A small network was shown many inputs. Here are its activations along a few directions, one row for each input.
Each table varies a few parts of the input and shows all the possible inputs, shuffled.
A made-up example of a description, with smaller parts first: one of 5 places around a ring, together with either a single point or (one of 2 separate values, together with one of 4 places along a line) or one of 9 places around a ring.
Shared parts are said once, and a part with two or three values counts as separate values.
In the rows, 128 means zero.

Other details of the inputs shift rows strongly along two fixed directions, in all tables alike. That doesn't count.

Rows:
R1: [148 167 153 138 118 186 153 128 140 124 132  65]
R2: [153 122 109 135 130 126 131 132  97 157 119 104]
R3: [154 109  96 145 151 110 142 139 130 154 100  75]
R4: [129  71 105 116 163 124 131 148 110 162 131 157]
R5: [140 154 171 112  97 131 111 146  87 115 140 221]
R6: [148 131 142 155 114 168 134 150 142 128 149 150]
R7: [123 151 162 107 103 149 147 131 126 112 135 180]
R8: [ 91  93 101 108 157  83 101 115 114 134 148 141]
R9: [131 141 145 156 116 162 140 133 143 115 118 132]
R10: [108 170 155 132 101 155 149 128 170 100 156 113]
R11: [136 134 143 158 117 165 142 142 143 119 128 132]
R12: [130 116 157 116 131 157 131 146 115 130 141 165]
R13: [125 145 136 147  99 140 159 125 154 116 108 141]
R14: [109 126 105 155 124 105 152 127 161 127 127  99]
R15: [140 157 131 123 137 146 123 111 155 104 117  71]
R16: [120 161 155 147 126 186 157 131 167 113 116  96]
R17: [106 171 159 133 102 165 154 128 168 112 139 125]
R18: [142  98 105 116 154 110 131 138 120 136 111  85]
R19: [148 121 117 106 124  91  82 119  82 124 131 155]
R20: [152 154 149 124 120 166 140 139 132 114 138  90]
R21: [101 104  93 156 136  90 133 118 163 136 117  87]
R22: [136 167 169 107 105 126  70  88  83 130 153 205]
R23: [146 128 105 129 135 102 108 133 121 122 118 104]
R24: [134  98  97  90 150  92  99 129  97 132 122 128]
R25: [111 123 110 129 157 121 127  70 156 147  89  73]
R26: [119 155 166 116  90 124 112 143  96 127 162 222]
R27: [103 113 115 127 134  84  88 123 102 126 163 169]
R28: [ 90  58  80  95 152  61 112 117 110 155 131 149]
R29: [116  99 106 121 152 118 156 123 136 133  91 117]
R30: [151 104 102 139 143  98 127 140 119 136 109  89]
Each input here is: one of 2 separate values, together with either a single point or one of 5 places along a line or one of 9 places along a line.
Changing only the choice among 2 separate values turns R10 into R14. The same change can be made to R17. Which row results?
Answer: R26
Change only the choice among 2 separate values in R7. List by row number the other rows that result.
Answer: R13

Rows:
R31: [160 166 173 102  98 165 119 154  96 100 150 165]
R32: [139 116  89 171 136  88 129 113 145 139  76  96]
R33: [112  95  99  83 132  58 105 117  64 164 128 199]
R34: [141 147 166 142  89 154 135 163 115 109 170 184]
R35: [160  96 120 112 127 125 135 151  88 148 116 159]
R36: [108  59  84 126 145  90 162 128 121 170  81 149]
R37: [114 140 122 159 131 133 123 119 154 125 147  78]
R38: [112  68  45 143 162  57 137 130 134 161 106  80]
R39: [120 167 165 126 109 149  96 135 138  97 182 148]
R40: [147  54  95  92 169  98 108 143  56 180 115 188]
R41: [114 145 146 164 131 167 149 137 176 105 142  81]
R42: [150 146 151 109 119 141  96 119  89 133 148 127]
R43: [119  81 100 159 156 123 151 139 144 152 122 114]
R44: [133 161 170 123  90 152 121 163 119  92 176 177]
R45: [147 171 172 106 115 161  98 126 120 103 151 125]
R46: [108 169 146 150 121 156 143  91 173 121 127  78]
R47: [144 100 125  93 152 128 108 136  82 144 126 154]
R48: [ 95 135 104 156 159 138 166  88 217 119  87  25]
R49: [146 178 162 161 103 150  91 109 132 107 132 150]
R50: [115 179 163 109  97 137 127 119 144  96 140 150]
R51: [106 123 114 181 153 167 194 105 212 142  77  48]
R52: [147 111 105  98 139  98 117 131 106 129 114 114]
R53: [154 116 112 100 126  97 107 130  75 145 129 136]
R54: [104 101 121 108 150 124 135 111 125 142 115 149]
R55: [110 134 140 111 115 131 144 130 130 119 117 157]
R56: [122 169 142 145 103 141 132 141 172  85 155  96]
Changing only one part turns R52 into R45. The same change can be made to R36. Which row results?
Answer: R51
Describe the family of inputs behind these rows.
Answer: one of 2 separate values, together with either a single point or (one of 3 separate values, together with one of 4 places along a line)
Change only the choice among 2 separate values in R54. List by row number the other rows that result.
Answer: R55
Change only the place on the line of 4 in R35. List by row number the other rows that result.
Answer: R31, R52, R53

Rows:
R57: [133  68 114  99 141 103 123 164  76 151 141 199]
R58: [109 179 147 118  99 154 172 112 166 106 109  64]
R59: [130 191 198  86 102 166  80 117 110  99 173 180]
R60: [123  97 122  70 147  87  85 106  85 145 140 184]
R61: [143 110 113  76 113  81 114 131  47 152 109 175]
R62: [134 159 150 170 113 188 176 158 186  96 137  85]
R63: [133  61  77 135 174 130 170 140 151 166  89  77]
R64: [120  89  58 166 151  73 145 115 152 156  75  68]
R65: [143 152 157 155 118 202 171 148 178 109 131  83]
R66: [160 100 109  93 138  71  74 121  72 134 122 180]
R67: [142  86 120 108 134  98 117 139  71 156 109 210]
R68: [ 82  81 113 103 140  79  90 125  83 123 138 206]
R69: [ 87  87 108 101 140  71  93 118  86 137 144 201]
R70: [136  93 109  68 119  83 121 156  49 147 140 161]
R71: [100  66  66 163 172  97 138 148 146 126 105  70]
R72: [128  59  77 142 167 119 171 145 150 155  94  83]
R73: [157 199 181  99  67 154 101 137  87  99 150 181]
R74: [141  75  72 127 177  98 129 126 144 151 106  53]
R75: [ 93  92 105  97 130  63 102 119  90 146 143 199]
R76: [135 124 113 150 150 144 124 100 114 156 100  76]
R77: [117 160 155 142 124 197 171 115 196 122 112  93]
R78: [114 159 158 145 123 192 171 117 192 117 114  97]
R79: [139  81  91 149 165 122 168 118 145 165  59  86]
R80: [121 180 150 180 108 178 140 147 183  80 157  66]
R81: [142  83  87 146 166 126 168 116 147 169  57  85]
R82: [162 197 195 107  92 170  72 125  94 103 157 171]
R83: [124 104 107 121 131  79  85 132  72 142 127 192]
R84: [130  83  59 131 169  86 150 138 137 143 104  62]
R85: [143 181 181 143  71 157 107 149 113 109 221 190]
R86: [154 193 182 168  94 205 161 130 170 100 115 108]
R87: [ 97 174 151 173 103 150 151 104 200 109 144  83]
R88: [137  78  79 124 178 106 122 129 137 150 105  55]
R89: [122  90  68 171 145  80 137 109 152 168  90  82]
R90: [114  84  74 121 175  76 134  96 169 132  90  70]
R91: [141 178 169 147 120 196 127 133 156 101 158  63]
R92: [145 195 170 157 112 193 122 108 154 108 122  70]
R93: [131 158 153 173 110 184 176 159 183  91 139  88]
R94: [136  88 117 116 132  91 120 143  73 148 112 213]
R95: [141 183 188 132  70 153 100 155 109 105 214 185]
R96: [114 182 146 125 101 160 156 111 177  97 118  77]
R97: [107 159 154 155 122 178 174 122 197 109 114  97]
R98: [118 189 198  93 106 173  86 115 102 105 177 178]
R99: [140 173 152 178 111 177 173 133 181 108  98  91]
R100: [112 185 192 131  76 140 106 121 122 113 197 210]
R101: [107  86  76 125 169  73 143 101 170 143  89  72]
R102: [146 109 102  92 131  78  94 128  62 145 120 186]
R103: [124  83  97 109 128  72 102 156  76 146 160 180]
R104: [101 161 152 162 119 169 174 126 194 102 120 104]
R105: [123 173 199 100  90 178 119 134 114 106 168 223]
R106: [113 185 145 138 116 157 153 108 185  93 125  77]
R107: [139 104 117 130 109  78  97 114  76 160 155 210]
R108: [166 184 190 101  95 152  81 153 104  79 197 174]
R109: [117  90 106 123 138  81  85 138  69 134 116 192]
R110: [157 100 113  91 140  88  74 116  67 151 122 176]
R111: [132  84 118  95 153 115  89 133  45 164 160 164]
R112: [165 200 194 112  79 145  84 133 101  95 165 188]
R113: [136  75  69 136 170  76 138 136 150 145 106  59]
R114: [144 178 147 136  95 170 155 149 160  91 140  62]
R115: [ 92  81  83 131 184 116 146  84 137 171  94  58]
R116: [ 92  79  86 140 167 105 171 120 167 150  85 110]
Describe the family of inputs behind these rows.
Answer: one of 3 separate values, together with either one of 5 places along a line or one of 6 places along a line or one of 9 places along a line
Changing only the choice among 3 separate values turns R64 into R75. The same change can be made to R61. Which row results?
Answer: R58
Change only the place on the line of 9 in R76. List by row number the other rows that result.
Answer: R61, R66, R73, R82, R92, R102, R110, R112
Change only the place on the line of 5 in R68. List by row number the other rows that result.
Answer: R69, R75, R87, R100
A walk changes only the place on the line of 6. It starts at R104 and steps to R116. List the rest of the walk in order.
Answer: R97, R105, R78, R77
Change only the place on the line of 5 in R85. List by row number the other rows that result.
Answer: R71, R80, R95, R103

Rows:
R117: [105  80 104 135 142 101 144 148 135 152 117 168]
R118: [115 120  91 151 159 110 142 112 174 138 103  38]
R119: [136 180 151 153 105 165 139 133 166  97 133  75]
R120: [135 122 104 146 137 124 141 131 139 137 109  87]
R121: [115 141 164 138 104 156 142 145 131 105 160 196]
R122: [104 152 185 122  91 149 132 140 119 118 163 226]
R123: [124  95 106 104 143  88 100 130  87 150 136 150]
R124: [121  71  71 121 163  84 127 124 114 151 104 103]
R125: [120  86  91 108 152  86 122 122 106 145 111 127]
R126: [144 164 179 103  94 157 104 137  83 119 156 206]
R127: [129 120 115 141 146 128 148 115 149 135  97  90]
R128: [145  89 108 116 138 111 118 144  90 151 122 157]
R129: [144 161 153 151 116 183 148 141 156 114 128  91]
R130: [143 167 169 108  90 134  86 136  87 111 179 189]
R131: [146 136 129 154 127 151 145 136 160 115 110  78]
R132: [130 100 101 112 137  82  94 120  97 139 140 149]
R133: [145 167 155 156 119 183 149 132 165 103 131  81]
R134: [137 170 138 149 120 165 154 118 173 108 121  72]
R135: [142 144 152 109 120 146 121 137 118 124 138 151]
R136: [131  64  79 119 164 101 145 127 117 163  89 109]
R137: [117  88  90 110 152  84 116 116 107 151 116 125]
R138: [135  94 107 105 146  96 113 137  85 153 129 155]
R139: [132 165 165 119 104 147 111 126 106 118 145 163]
R140: [122 151 125 149 126 139 132 106 164 114 117  82]
R141: [117 163 134 149 127 138 133 101 171 111 120  68]
R142: [119  99 106  93 145  77  99 116  95 143 132 152]
R143: [123 149 132 148 123 143 139 111 166 108 111  77]
R144: [107 146 179 116  93 157 139 143 121 111 166 219]
Changing only one part turns R126 into R128. The same change can be made to R141. Which row results?
Answer: R132
Describe the family of inputs behind these rows.
Answer: one of 4 places along a line, together with either a single point or one of 6 places along a line
Which other rows agree with R144 in the place on the line of 4? List them by row number.
Answer: R125, R134, R135, R136, R137, R142
Change only the place on the line of 4 in R135. List by row number the other rows that result.
Answer: R127, R131, R133

Rows:
R145: [116  94  79 101 168  78 119  97 106 149  70  90]
R146: [131 153 151  94 101 111  93 139 104 110 170 153]
R147: [134 169 126 165 123 129 109 120 150  97 116  73]
R148: [100  76 103 139 167 130 134 127 119 160 118 109]
R149: [116 147 127 133 130 141 146  91 161 121  91  80]
R150: [129 129 164 116 138 153 113 132 113 131 168 171]
R151: [106 153 127 190 114 149 140 117 161 124 129  99]
R152: [134  66  98 135 146 115 179 168 126 152  85 145]
R153: [143 147 160  93 132 145  83 136  81 101 159 148]
R154: [109 101 103 125 157  99 153  92 145 163  93 116]
R155: [ 89  65  81 117 144  83 171 154 144 135 111 141]
R156: [151  66  79 130 156  95 151 135 105 179 103 127]
R157: [111 112 141 135 112 111 119 154 105 114 138 233]
R158: [109  80  73 117 147  75 133 124 130 145 119  91]
R159: [178 120 135  90 116 115  96 149  56 137 140 179]
R160: [125 152 130 131 114 129 143 125 173 114 152  95]
R161: [131 135 139 143 143 168 133 122 160 113 130  74]
R162: [120 105  95 113 156 100 141  92 150 156  90 114]
R163: [131 174 149 175 104 151 123 115 164  93 132  95]
R164: [134 158 163  84 108 129  94 111 103 118 131 167]
R165: [118 185 167 145  94 157 151 128 175 102 173 103]
R166: [170 101 132  84 112 111  93 151  35 148 144 212]
R167: [135 138 141 134 146 167 128 127 169 122 138  97]
R168: [ 99 150 148 122  94 129 124 140 104 130 182 162]
R169: [134 150 123 171 126 123 117 117 171 111 111  68]
R170: [104 141 163 102 101 149 145 131 127 109 122 209]
R171: [126 151 138 175 119 134 134 113 170 117 135 114]
R172: [174 161 126 142 124 157 140 140 127 110 106  59]
R173: [178 187 168 149  91 195 146 143 161 111 140 103]
R174: [103 159 159 115 101 150 122 111 103 140 141 176]
R175: [144 134 159  98 132 146  87 135 102 117 157 153]
R176: [131  81  89 145 141 117 154 141 101 177 103 113]
R177: [116  92  67 108 156  66 117 126 106 136 112  78]
R178: [136 154 133 165 119 132 122 115 175 113 131 111]
R179: [113  88 142 101 147 138 127 162  98 125 141 222]
Describe the family of inputs behind these rows.
Answer: one of 5 separate values, together with either a single point or one of 6 places along a line
Changing only the choice among 5 separate values turns R179 into R170. The same change can be made to R161. Which row results?
Answer: R149
Change only the choice among 5 separate values in R167. List by row number the other rows that result.
Answer: R160, R162, R173, R178
Change only the choice among 5 separate values in R164. List by row number the other rows that result.
Answer: R146, R159, R169, R175
